Each row below holds a small network's activations on one input, seen along a few directions.
In each table, some parts of the input vary, and every possible input appears once, in random order.
A made-up example of a description, with smaller parts first: one of 4 places along a line, together with either a single point or (one of 2 separate values, together with one of 5 places around a ring) or one of 11 places along a line.
Shared parts are said once, and a part with two or three values counts as separate values.
(in the rows, 128 means zero)

Other details of the inputs vary at random and push rows far along two fixed directions, the same in every table; ignore that.

Table:
row 1: [105 145 119 120 134 134 149 123 137 119 121 158 148]
row 2: [ 95 134 142 128 142 143 134 132 138 138 116 120 136]
row 3: [161 121 130 131 126  94 106 145 131 142 143 111 115]
row 4: [105 128 124 121 131 163 141 116 130 131 126 131 132]
row 5: [146 119 160 123 115  96 118 153 120 131 132 108 130]
row 6: [166 126  37 189  99 122 134  57  79  88  91 136 106]
row 7: [151 119 145 125 131  99 107 154 135 146 145 104 118]
row 8: [167 118 138 115 100 117 128 136 123 131 153 130 121]
row 9: [118 138  39 160 119 169 159  55 102  90  95 161 127]
row 10: [ 82 136 141 112 165 128 126 148 152 139 121 126 145]
row 11: [135 118 153 133 119 112 107 140 118 139 124  91 118]
row 12: [ 99 143 133 122 133 146 131 121 143 139 121 129 135]
row 13: [147 117 134 134 111 122 113 124 117 136 133 108 114]
row 14: [ 97 143 121 134 139 140 133 115 130 127 100 122 134]
row 15: [121 129 106 117 141 138 134 121 144 133 136 144 133]
row 16: [ 96 137 150 107 140 134 146 141 145 131 131 147 152]
row 17: [ 99 139 137 123 141 130 148 134 139 122 118 144 148]
row 18: [163 120 126 127 120  97 101 138 135 141 148 115 115]
row 19: [ 99 144 136 119 139 126 143 137 134 126 111 140 146]
row 20: [ 94 132 133 112 157 131 129 137 154 138 136 139 142]
row 21: [164 112 137 118 103 117 128 135 116 127 149 129 123]
row 22: [162 107 170 140 111 155 115 141 105 111 149 117 105]
row 23: [182 103 104 135 110 106 110 121 110 130 152 121 102]
row 24: [163 125 134 133 107  98 126 137 118 126 133 123 122]
row 25: [118 133 156 129 135 182 136 131 125 112 131 143 122]
row 26: [ 93 142 123 122 159 125 127 136 148 134 114 131 141]
Each input here is: one of 2 separate values, together with either a single point or (one of 3 separate values, together with one of 4 places along a line).
Changing only the choice among 2 separate values turns row 12 into row 13. The same change can be made to row 8. Which row results? -> row 21
Which other rows does row 1 become when the choice among 2 separate values takes its other values? List them by row number. -> row 16

Table:
row 27: [130 121 137 133 123 124 119 131 121 129 128 119 123]
row 28: [144 125 134 129 118 135 129 132 122 124 133 128 121]
row 29: [136 122 123 134 127 129 121 121 120 128 128 120 120]
row 30: [139 119 138 128 116 130 125 128 121 124 135 128 125]
row 31: [ 90 144  69 149 151 167 157  84 124 100  94 158 138]
row 32: [ 84 143 152 112 154 155 139 143 149 136 120 132 141]
row 33: [137 119 140 123 121 132 124 130 125 127 142 128 126]
row 34: [140 125 116 125 116 120 129 120 125 132 133 129 125]
row 35: [ 83 153 127 120 155 141 142 128 152 127 116 149 149]
row 36: [132 130 120 131 122 112 124 126 125 136 122 119 127]
row 37: [138 125 127 131 126 103 127 136 125 127 129 123 130]
row 38: [ 97 140 123 119 144 162 149 125 137 122 125 151 140]
row 39: [140 126 128 141 119 128 130 122 117 121 124 124 121]
row 40: [146 119 125 126 125 110 128 134 125 127 133 129 127]
row 41: [134 119 121 136 125 128 119 119 121 125 129 120 121]
row 42: [ 80 148 117 114 147 149 154 119 148 129 112 151 152]
row 43: [ 79 152 118 122 159 144 142 124 151 127 110 150 148]
row 44: [136 123 128 134 128 130 121 125 125 132 131 117 119]
row 45: [135 123 130 127 130 104 120 143 127 135 130 118 128]
row 46: [142 121 121 130 118 135 128 120 118 121 133 132 123]
row 47: [148 121 134 133 113 131 126 129 120 125 135 125 122]
row 48: [132 123 145 130 119 123 121 132 122 125 131 121 126]
row 49: [151 125 118 130 120 117 120 126 126 126 139 134 120]
row 50: [141 124 121 143 120 127 124 120 114 123 121 122 119]
row 51: [137 127 138 131 120 127 124 128 121 123 125 120 125]
row 52: [146 117 120 125 125 111 128 132 124 127 139 130 125]
row 53: [137 131 122 131 117 111 127 124 124 131 123 121 128]
row 54: [138 119 119 129 131 107 119 134 127 133 132 118 125]
row 55: [ 83 141 157 109 153 150 135 142 147 139 121 131 144]
row 56: [133 126 109 132 123 116 123 119 127 135 124 118 124]
row 57: [147 127 130 128 121 116 120 133 131 130 136 131 122]
row 58: [119 125 230  77 137 130 110 197 166 176 175 100 134]
row 59: [142 128 138 134 119 129 127 133 121 123 128 119 121]
row 60: [146 124  88 151 111 136 137  94 101 100 113 144 121]
row 61: [141 126 119 133 128 113 114 129 132 133 133 121 119]
Describe the family of inputs behind these rows. -> one of 5 places along a line, together with either one of 3 separate values or one of 4 places along a line
Changing only the place on the line of 5 turns row 42 into row 34. The same change can be made to row 57. Which row results? -> row 49
Which other rows agree with row 51 in the place on the line of 5? List them by row number. -> row 35, row 37, row 39, row 48, row 53, row 59
